These are the activations of a small neural network, seen along a few directions. Each row is one input.
In each table, some parts of the input vary, and every possible input appears once, in random order.
A made-up example of a description, with smaller parts first: one of 6 places along a line, together with either a single point or one of 11 places along a line or (one of 2 separate values, together with one of 8 places around a ring).
Shared parts are said once, and a part with two or three values counts as separate values.
In the rows, zero is written as 128.

A family of inputs:
row 1: [125 124 188 134 135 105  76 116 122 119 107 121 143  94 152  80]
row 2: [123 123  98 117 110 151 151 138 119 133 133 127 109 144 113 147]
row 3: [128 143 156 110 123 120  97 123 126 107 113 114 133 105 141 101]
row 4: [119 114 168  99 130 146 127 125 140 134 127 143 124 117 134  96]
row 5: [126 122  95 110 113 148 160 137 134 136 139 143 114 137 117 147]
row 6: [138 124 190 120 151 104 112 112 161 130 126 151 152  92 151  82]
row 7: [119 122 101 124 101 155 141 137 106 129 127 115 107 147 112 149]
row 8: [130 155 117 119 108 129 104 126 115  98 120  98 119 112 133 129]
row 9: [124 116 172 103 145 147 140 122 155 140 139 155 124 118 135  98]
row 10: [135 156 115 109 117 128 115 128 132 102 126 111 119 111 132 128]
row 11: [115  99 203 133 141 137  95 120 117 140 117 134 131 112 145  77]
row 12: [147 152 119 100 132 127 142 128 165 111 144 138 126 110 132 130]
row 13: [121 126 136 106 116 160 136 134 125 124 132 126 108 132 125 124]
row 14: [150 150  85 112 128 118 152 134 157 117 145 137 126 119 121 154]
row 15: [116 127 140 113 106 162 125 134 110 120 124 112 108 135 125 125]
row 16: [144 138  53 152 123  98 154 140 128 135 138 119 127 143 109 174]
row 17: [141 140 158  98 139 119 129 121 165 118 134 142 140 103 139 102]
row 18: [131 114  77 149 140 124 180 144 137 157 154 146 118 158 105 163]
row 19: [141 154 114 101 121 127 126 127 147 105 133 127 122 108 133 131]
row 20: [111  98 205 138 132 137  84 121 103 137 111 121 131 114 146  80]
row 21: [127 112  69 149 124 126 169 146 122 153 143 134 116 160 103 164]
row 22: [102 101 146 220 179 135 127 100  86 159 103 157 203 213 125 182]
row 23: [124 111  72 159 124 128 162 146 109 151 139 119 111 168 101 166]
row 24: [148 140  60 151 137  96 165 142 148 137 147 131 130 141 108 172]
row 25: [115 115 174 106 127 148 116 126 124 130 121 127 121 123 132  97]
row 26: [137 137  56 172 117  99 137 138 103 130 130  93 120 152 109 174]
row 27: [119 110  76 165 117 130 153 143  98 148 133 107 108 173 100 167]
row 28: [141 151  78 120 113 119 130 133 125 110 130 113 118 124 120 153]
row 29: [130 123 102 112 128 148 169 137 147 139 150 153 114 137 117 146]
row 30: [125 124 131  98 120 156 145 133 141 128 138 141 110 126 128 123]
row 31: [131 125 137 103 136 156 156 130 155 132 150 155 110 127 128 124]
row 32: [121 101 199 124 157 134 125 117 148 148 134 161 137 105 148  80]
row 33: [118 100 198 123 144 135 108 119 133 144 122 148 134 106 148  77]
row 34: [123 142 156 119 115 122  86 121 109 103 109 102 132 105 143 104]
row 35: [134 141 153  99 127 119 111 123 142 111 120 131 136 101 141 104]
row 36: [120 122 186 141 130 104  66 115 108 115 104 111 142  95 153  83]
row 37: [111 116 177 114 114 151 104 126 108 126 115 113 122 126 134  99]
row 38: [141 138  53 164 121  98 145 140 113 133 134 102 122 149 110 173]
row 39: [145 149  78 111 118 119 140 132 142 113 136 128 121 118 122 156]
row 40: [136 151  79 130 105 120 121 131 110 107 124 101 117 125 121 155]
row 41: [115 147 119 228 172  86 101  93 105 144  95 134 226 197 133 177]
row 42: [131 124 186 123 141 103  91 114 137 123 112 138 146  90 152  82]
What is each input in this table made of? -> one of 2 separate values, together with either a single point or (one of 4 places along a line, together with one of 5 places along a line)
The inputs of row 18 and row 24 match in every part but the choice among 2 separate values. If row 9 is changed in the same way as row 18 into row 24, which row does it become? -> row 17
Which other rows does row 30 become when the place on the line of 5 takes its other values? List them by row number. -> row 4, row 5, row 21, row 33

A family of inputs:
row 43: [127 132 145 123 119 122 105 124 122 119 118 117 130 112 137 112]
row 44: [134 123  26 158 124 129 195 149 125 153 153 132 113 182  90 204]
row 45: [137 131 135  83 120 144 146 135 157 121 144 140 105 103 129 112]
row 46: [127 123 153  98 125 149 134 132 142 127 137 136 109 114 131 104]
row 47: [117 110 168 134 142 138 120 121 123 138 122 143 140 131 136 111]
row 48: [141 146 118  89 112 123 124 134 146 107 134 121 107  92 132 113]
row 49: [119 116 159 114 131 142 127 125 132 135 127 140 127 124 133 106]
row 50: [124 127 155 140 132 117  99 119 114 123 111 119 144 123 138 115]
row 51: [133 138 139 106 116 129 113 130 131 111 128 114 111 101 135 108]
row 52: [139 153  15 165 114 111 160 141 110 125 135 105 127 173  98 211]
row 53: [116 109 168 161 155 126 116 113 121 148 118 147 160 145 138 119]
row 54: [121 128 158 165 147 106  97 113 114 130 109 122 164 138 139 121]
What is each input in this table made of? -> one of 2 separate values, together with either a single point or one of 5 places along a line
The inputs of row 53 and row 54 match in every part but the choice among 2 separate values. If row 45 is changed in the same way as row 53 into row 54, which row does it become? -> row 48
Which other rows does row 52 become when the choice among 2 separate values takes its other values? List them by row number. -> row 44
Which other rows does row 51 become when the choice among 2 separate values takes its other values? List them by row number. -> row 46
